A small network was shown many inputs. Here are its activations along a few directions, one row for each input.
Each table varies a few parts of the input and shows all the possible inputs, shuffled.
A made-up example of a description, with smaller parts first: one of 6 places along a line, together with either a single point or one of 9 places along a line or (one of 2 separate values, together with one of 5 places around a ring).
Shared parts are said once, and a part with two or three values counts as separate values.
In the rows, 128 means zero.

Other details of the inputs shift rows strongly along three fixed directions, in all tables alike. That doesn't count.

Table:
r1: [143  51 148 147 171 162  74 117 125 186 139 110]
r2: [143 111  33 146 136 158 128 139 143 131  82  87]
r3: [102 138 131  79 135 154  82 155 183 141 185 143]
r4: [149  66 177 146 155 114 155 103  47 142 137 124]
r5: [143  49 140 127 181 130  72  91 121 163 126  98]
r6: [111 143  58 125 130 145 123 149 167 113 127  98]
r7: [136 172  62 122 117 138 122 134 172 138 104 115]
r8: [167 150  94 174  87 140 187 133  93 111  63 106]
r9: [101 162 178 117  96 102 150 110 113 111 158 170]
r10: [142 123  42 182 132 150 120 128 160 134  84  91]
r11: [159  68 197 162 145 102 138  89  71 138 120 131]
r12: [128 171 108 132  92 129 201 151 116  92  90 143]
r13: [109 165 174 100 121 106 163 129 105 105 160 171]
r14: [ 97 140 116  81 123 129  84 171 166 137 165 144]
r15: [153 126 179 154 106 114 140 153  80 137 124 139]
r16: [119 157 103 126  74 136 193 148 108  82  98 124]
r17: [160 144 107 194 105 133 182 137  93 109  83  94]
r18: [ 97 137 122  60 148 118  86 128 179 129 174 135]
r19: [137 185 117 148  74 125 182 144 120  90  92 122]
r20: [ 95 160 114 155  72 134 189 146 120  84  99 111]
r21: [104 152 130 103 133 119  75 117 184 111 157 138]
r22: [107 144 136  96 135 110  75 116 188 119 156 139]
r23: [126 119  95 180  69 152 179 167  84 132  62 119]
r24: [115 159 178  93 116 101 170 135 118  99 151 166]
r25: [134 155  59 112 134 146 126 145 170 118 101 124]
r26: [164  65 134 139 191 130  73 145 114 176 131 128]
r27: [ 99 145 176  78 108 103 155 129 120 102 171 153]
r28: [103 149 116 134  73 131 193 131 111 111  95 131]
r29: [109 152 127  95 164 117  94 142 181 110 167 130]
r30: [118 104 175 148 116 123 147 112  84 102 118 117]
r31: [127 109 155 133 126 121 166 115  65 125 140 136]
r32: [154  66 132 156 162 128  63 129 125 180 126 127]
r33: [157 144  34 162 138 155 125 119 134 169  90 105]
r34: [154  76 187 168 145 106 143  87  62 148 126 137]
r35: [158 144  36 159 136 152 128 123 140 166  85 103]
r36: [ 95 151  53 121 114 152 124 123 156 148 112 123]
r37: [117 173 118  76 136 113  88 123 189 142 165 139]
r38: [154 128  38 158 153 162 125 140 146 125  77 100]
r39: [ 88 135 131  84 133 121  83 122 180 121 151 124]
r40: [106 163 179 103  88 101 140 121 140  88 147 158]
r41: [147 106 114 120 178 127  96 125 147 133 125 118]
r42: [180  86 208 173 140 138 135 123  68 156 136 127]
r43: [101 146 184  99 108 111 147 134 110  74 163 139]
r44: [110 163 177  99 121 103 165 132 110 104 156 168]
r45: [121 167 133  97 142 120  75 123 176 118 162 125]
r46: [139  58 197 148 145 112 143  94  62 141 119 117]
r47: [159  62 131 143 181 119  81  85 128 177 131 119]
r48: [120 154 200 109 111 134 153 160 123 107 165 171]
r49: [110 147 141 108 120 146  81 140 190 144 168 155]
r50: [133  58 128 134 184 130  83  88 112 183 133 108]
Description of these inputs: one of 5 places around a ring, together with either one of 2 separate values or one of 8 places along a line.
- Changing only the place on the ring of 5 turns r34 into r44. The same change can be made to r21. Which row results? => r38
- Changing only the place on the ring of 5 turns r43 into r45. The same change can be made to r18. Which row results? => r7
- Start at r5 and move only the place on the ring of 5, one step at a time. The first step leads to r40. Which rows follow, in order? => r8, r25, r16
- Which other rows does r32 become when the choice among 2 separate values takes its other values? List them by row number. => r49
- List by row number the other rows that have the place on the ring of 5 in common with r39. => r1, r5, r20, r23, r28, r30, r36, r46, r50

Table:
r51: [105  98 159  91 163 115  56 109 161 148 179 128]
r52: [117 129 113 116 129 142  88 143 162 141 138 124]
r53: [127 166 143 135  86 118 168 136 117  88 115 130]
r54: [135 100 141 144 123 130 164 126  80 126 119 125]
r55: [152 104 172 162 134 120 129 122  95 135 128 126]
r56: [127 142 124  95 155 122  98 127 160 126 151 126]
r57: [ 98 171  87 116  95 147 111 154 178 127 129 134]
r58: [115 138  91 119 131 130 110 123 161 119 122 109]
r59: [ 96 169  99  95 106 137 105 148 179 139 140 148]
r60: [ 95 168 155  90 110 106 155 128 130  91 159 148]
r61: [160 134 112 180  97 138 194 141  77 127  80 131]
r62: [128 169 133 134  89 121 178 144 117  80 108 137]
r63: [ 91 156  98  94 106 135 106 143 181 117 141 127]
r64: [137 101  92 135 160 127 107 102 133 154 111 108]
r65: [133  97 145 146 118 123 154 117  86 137 110 126]
r66: [ 98 182  62 100 109 133 137 133 173 114 121 134]
r67: [126 167 147 144  83 128 171 141 120 109 120 147]
r68: [112 184  85 102 109 125 122 133 176 122 125 137]
r69: [130 148 162 131 106 114 149 134 114 125 131 149]
r70: [111 170 171 106 102 113 140 153 143  93 153 157]
r71: [134 111  81 152 144 137 115 110 136 137 102  98]
r72: [108  99 217  82 152  94 102 106 111 134 192 156]
r73: [144  93 102 138 159 153 103 138 127 160 119 111]
r74: [113 142 173 113 104 119 147 139 106 122 149 160]
r75: [142  83 123 132 167 142  80 132 137 155 132 119]
r76: [157 108  99 136 165 129 106 108 127 154 118 118]
r77: [140  95 107 131 170 132 114 112 124 139 120 102]
r78: [159 131  52 182 111 161 146 149 132 138  68  99]
r79: [135  81 173 140 137 119 141 122  86 119 128 125]
r80: [136 103 131 151 116 137 174 135  82 119 102 115]
r81: [152 106 169 153 138 112 131 106  93 124 126 120]
r82: [111 132 138 107 132 136  89 129 160 147 155 142]
r83: [134  86 198 132 157 104 122  86  92 130 150 127]
r84: [126 137 202  94 142  95 126 116 112 110 178 151]
r85: [161 123  66 163 138 154 139 142 124 151  94 113]
r86: [140 110 130 159 124 124 170 121  88 102  95 113]
r87: [156  95 123 132 178 136  89 129 135 160 136 115]
r88: [135  88  99 142 149 146 104 110 134 159 116 109]
r89: [126 173 133 138  84 124 176 128 120  97 111 139]
r90: [119 130 111 108 141 142 101 143 149 148 148 136]
- Describe the family of inputs behind these rows. => one of 5 places around a ring, together with one of 8 places around a ring
- Changing only the place on the ring of 8 turns r67 into r61. The same change can be made to r88. Which row results? => r72
- Which other rows does r86 become when the place on the ring of 8 takes its other values? List them by row number. => r58, r60, r64, r66, r71, r77, r83
- Which other rows does r60 become when the place on the ring of 5 takes its other values? List them by row number. => r54, r84, r85, r90
- Start at r73 and move only the place on the ring of 8, one step at a time. The first step leads to r75. Which rows follow, in order? => r52, r57, r82, r59, r74, r90
